Each row below holds a small network's activations on one input, seen along a few directions.
In each table, some parts of the input vary, and every possible input appears once, in random order.
Descriptions start from the smaller parts, as in this example, which fits no table here: one of 6 places along a line, together with either a single point or one of 9 places around a ring or (one of 2 separate values, together with one of 8 places around a ring).
Shared parts are said once, and a part with two or three values counts as separate values.
In the rows, 128 means zero.

Other details of the inputs shift rows strongly along two fixed directions, in all tables alike. That doesn't count.
To show where, the next rows are all for the same input, with only those details redrawn:
[138  77 170 146 138  98 144 136 115  96 134  76 149 108  85]
[132 124 110 115 141 167 114 146  92 119 153 107 145 167 149]
[107 173 142 129 141 109 117 106 164 160 128 149  99 102 127]
[105 169 143 130 142 108 117 107 163 160 130 148  99 101 126]
[113 143 150 136 140 103 123 116 152 139 126 128 112 102 116]
[129  98 166 146 140  96 139 129 128 111 130  91 134 105  91]
[132 127 112 114 140 166 115 145  92 122 153 108 143 166 147]
[105 169 142 131 142 108 117 109 163 159 130 148  99 101 127]

Table:
row 1: [134 122 106 103 146 175 113 151 100 131 127 118 162 174 145]
row 2: [163 115 143 149  99 150 142 163 133  84 137 121  88  80 106]
row 3: [129 136 122 111 136 156 112 141  91 126 150 125 136 167 159]
row 4: [121 116 130 128 127  93 139 117 172 137 111 137 126 119 107]
row 5: [142  70 164 151 121  91 150 132 122  96 125  99 157 138  81]
row 6: [117 137  91 119 124 152 120 124 137 137 146 147 133 173 141]
row 7: [127 122  96 110 141 174 120 140  81 129 125 116 158 158 152]
row 8: [114 157 111 130 123  89 137  90 160 143 126 152  99 103 134]
row 9: [ 91 192 136 125 136 133 108 117 164 174 122 178 104 130 151]
row 10: [ 96 196 122 116 136 126 111 100 144 165 116 170  93 112 173]
row 11: [124 156  88 113 133 155 115 130 128 140 152 132 122 161 162]
row 12: [136 129 107 116 124 156 122 127  83 136 125 138 156 168 167]
row 13: [117 125 121 135 135 100 142 113 154 141 108 126 126  96 120]
row 14: [120 123  88 115 138 167 119 144 119 124 146 124 147 174 134]
row 15: [135 113  87 109 138 169 122 145 114 123 128 113 161 176 140]
row 16: [128  99 168 146 138  97 138 127 129 110 131  92 135 104  93]
row 17: [139 110  94 121 119 148 128 131 103 108 162 112 140 178 145]
row 18: [161 105 125 140  91 145 134 165 127 101 108 126 108  69 116]
row 19: [125 136 148 145 115  86 133 101 156 133 130 137 107 121 121]
row 20: [137 127 120 111 127 153 118 139 101 140 132 140 159 179 154]
row 21: [ 96 193 111 116 140 129 112 102 148 167 119 161  96 107 161]
row 22: [140  73 165 141 135  97 145 132  97 103 105  90 166 105 100]
row 23: [114 133 121 137 132  92 139 109 150 129 119 122 114  93 118]
row 24: [119 148 133 123 129  93 131 105 174 163 108 167 114 125 126]
row 25: [177 124  77  96  96 230 121 196  93 110 139 140 127 149 147]
row 26: [166 103 139 151  96 134 143 149 119  74 117 119 100  57 100]
row 27: [140 125  96 116 118 145 128 114  87 120 138 129 136 168 159]
row 28: [140 106  95 119 116 157 127 124  86 121 126 124 158 177 159]
row 29: [141  73 179 149 124  92 144 136 111  98 127 101 164 132  83]
row 30: [105 163 154 119 143 104 121 116 170 166 103 166 116 107 132]
row 31: [119  93 167 145 144 105 138 136 134 117 123 102 145 110  78]
row 32: [157 114 140 142  96 161 146 172 140  95 122 126  98  87  88]
row 33: [121 119 118 135 123  90 143 107 153 136 112 134 124 105 120]
row 34: [146  78 181 151 121  86 147 125 108  92 134  88 151 123  93]
row 35: [107 193 123 123 121 118 113  90 145 167 121 177  97 121 173]
Describe the family of inputs behind these rows.
> one of 5 places around a ring, together with either a single point or one of 6 places around a ring
A walk changes only the place on the ring of 5. It starts at row 27 and steps to row 19. List the rest of the walk in order.
> row 5, row 24, row 28
Which other rows does row 35 become when the place on the ring of 6 takes its other values? List them by row number.
> row 8, row 10, row 21, row 23, row 27
Which other rows agree with row 6 in the place on the ring of 5? List them by row number.
> row 5, row 9, row 14, row 29, row 31, row 32

Table:
row 36: [124 154  98 110 130 169 110 129  93 136 142 138 130 165 173]
row 37: [131 140  79 110 125 164 118 129 112 136 140 142 138 181 163]
row 38: [160  28 156 138 132 117 154 161  82  67 129  58 191 144  74]
row 39: [117 136 150 145 124  72 141  98 168 143 107 144 110  86 112]
row 40: [107 200  92 107 135 167  98 116 133 169 146 168 102 158 183]
row 41: [171  96 111 121 103 196 127 181  77  82 147 109 137 151 131]
row 42: [ 94 203 119 125 133 109 113  92 187 182 123 184  81 109 152]
row 43: [121 121 162 148 128  76 140 106 147 127 113 123 118  86 105]
row 44: [140 103 123 116 137 174 119 155  81 109 145 102 161 168 134]
row 45: [101 211  82 104 132 171  95 112 142 179 142 182  97 162 191]
row 46: [122 129 123 119 134 143 122 135 125 134 130 130 136 145 132]
row 47: [143  90 113 118 128 158 130 153  95 109 134 106 168 169 124]
row 48: [117 130 160 145 128  68 142 102 163 136 108 133 111  80 107]
row 49: [119 120 151 145 127  71 146 107 170 133 111 131 119  94  96]
row 50: [132 141  82 111 122 164 118 127 100 137 136 142 140 175 171]
row 51: [111 147 147 140 130  79 134 101 178 150 114 147 104  93 113]
row 52: [121 128 174 149 133  76 139 108 146 127 114 119 111  76 104]
row 53: [116 120 170 141 139  85 137 119 162 133 114 122 123  88  91]
row 54: [138 103 129 121 140 165 118 155  85 109 146  94 157 159 129]
row 55: [177  61 139 150  98 134 158 173 113  61 119  84 124  70  77]
Describe the family of inputs behind these rows.
> either one of 2 separate values or (one of 3 separate values, together with one of 6 places along a line)
A walk changes only the place on the line of 6. It starts at row 37 and steps to row 49. List the rest of the walk in order.
> row 51, row 42, row 45, row 40

Table:
row 56: [126 136 112 106 139 176 108 148  96 142 145 122 158 170 150]
row 57: [150  57 207 148 137  87 153 154 118  81  98  74 157  75  56]
row 58: [144  44 146 140 130 100 153 137 113  85 137  71 175 162  88]
row 59: [140 159 100 117 116 193 107 145  95 120 154 130 101 143 166]
row 60: [101 174 118 126 126  91 130  88 203 186 107 177 101 100 134]
row 61: [102 148 177 148 136  69 139 107 204 165  95 152 105  68  82]
row 62: [106 155 138 124 155 112 110 108 129 139 141 122 122 136 139]
row 63: [148 147  76 122  99 177 120 142 110 120 145 150 113 157 169]
row 64: [125 147  85 102 129 185 113 153 112 145 123 149 130 157 159]
row 65: [154  44 147 144 132 109 145 129  60  74 128  63 181 146 106]
row 66: [160  98 134 123 122 176 131 175  85  89 149  98 136 135 112]
row 67: [147 141 101 129 104 141 125 145 162 127 135 148  96 117 134]
row 68: [120 139  87 107 127 150 116 116 103 131 154 140 143 197 165]
row 69: [133  94 167 158 126  49 158 101 149 119  99 116 138  93  82]
row 70: [114 187 126 136 120 133 122 126 200 161 120 186  66  70 114]
row 71: [135 131 102 118 127 152 123 126  89 117 127 125 137 142 163]
row 72: [158  79 102 116 118 148 143 154  99  96 121 113 161 154 126]
row 73: [107 140 137 132 142  85 130  91 135 141 134 124 123 126 126]
row 74: [125  80 198 154 136  66 149 115 127 114 118  93 144  83  85]
row 75: [ 81 222 127 113 149 134  89 108 182 200 136 185  88 143 162]
row 76: [110 135 118 122 150 147 122 131 132 139 140 126 148 163 124]
row 77: [140 127  83 112 108 161 119 138  95 121 124 145 146 162 168]
row 78: [117 152 165 163 110  73 148  98 182 131 112 142  70  40 103]
row 79: [130 136 119 114 133 158 118 138  89 129 128 119 134 135 159]
The inputs of row 73 and row 71 match in every part but one. If row 75 is changed in the same way as row 73 into row 71, which row does it become?
> row 57
Describe the family of inputs behind these rows.
> one of 4 places along a line, together with one of 6 places around a ring
Which other rows does row 79 become when the place on the line of 4 takes its other values? List them by row number.
> row 59, row 62, row 74

Table:
row 80: [136  62 131 130 144 104 138 125  62  85 122  65 178 136 130]
row 81: [125 117 122  96 174 205  91 177  88 140 161 114 183 201 134]
row 82: [129  87 170 136 130  65 159 118 168 134  84 133 138  88  78]
row 83: [125 136 144 153 107  99 144 129 175 124 123 125  80  46  96]
row 84: [115 128 113 142 132 113 140 105 179 143 107 136 131 117  94]
row 85: [118 132 109 129 135 101 131 100 128 124 156 127 122 160 146]
row 86: [113 183  36  82 137 201  95 131 134 181 120 184 135 184 200]
row 87: [ 92 183  62 104 142 162 104 103 105 162 158 151 117 187 207]
row 88: [147 154 100 129 101 152 133 138 139 111 154 140  89 120 132]
row 89: [129 179 151 146  97 119 130 124 188 144 109 183  58  74 137]
row 90: [167 134  91 109 102 219 130 172  52  99 129 132 141 159 173]
row 91: [120 142 132 122 130 114 127  97  91 132 114 134 139 146 165]
row 92: [157  44 137 147 103 120 150 156 105  79 122  99 189 167  83]
row 93: [ 92 202 145 145 117  67 118  59 189 183 119 196  83 103 153]
row 94: [168  63 147 137 122 130 153 159 103  76 106  72 129  70 102]
row 95: [106 135 226 140 169  68 118 108 145 162 133  93 129  96  93]
row 96: [136  92 185 130 143 175 113 181  73  80 156  64 146 115  78]
row 97: [130 130 103 127 119  92 131 123 179 145 131 155 117 134 104]
Describe the family of inputs behind these rows.
> one of 3 separate values, together with either a single point or one of 5 places around a ring
The inputs of row 81 and row 96 match in every part but the choice among 3 separate values. If row 82 is changed in the same way as row 81 into row 96, which row does it become?
> row 90
Which other rows does row 89 become when the place on the ring of 5 takes its other values? List them by row number.
> row 83, row 88, row 90, row 94
Which other rows does row 94 become when the choice among 3 separate values takes its other values? List them by row number.
> row 80, row 86
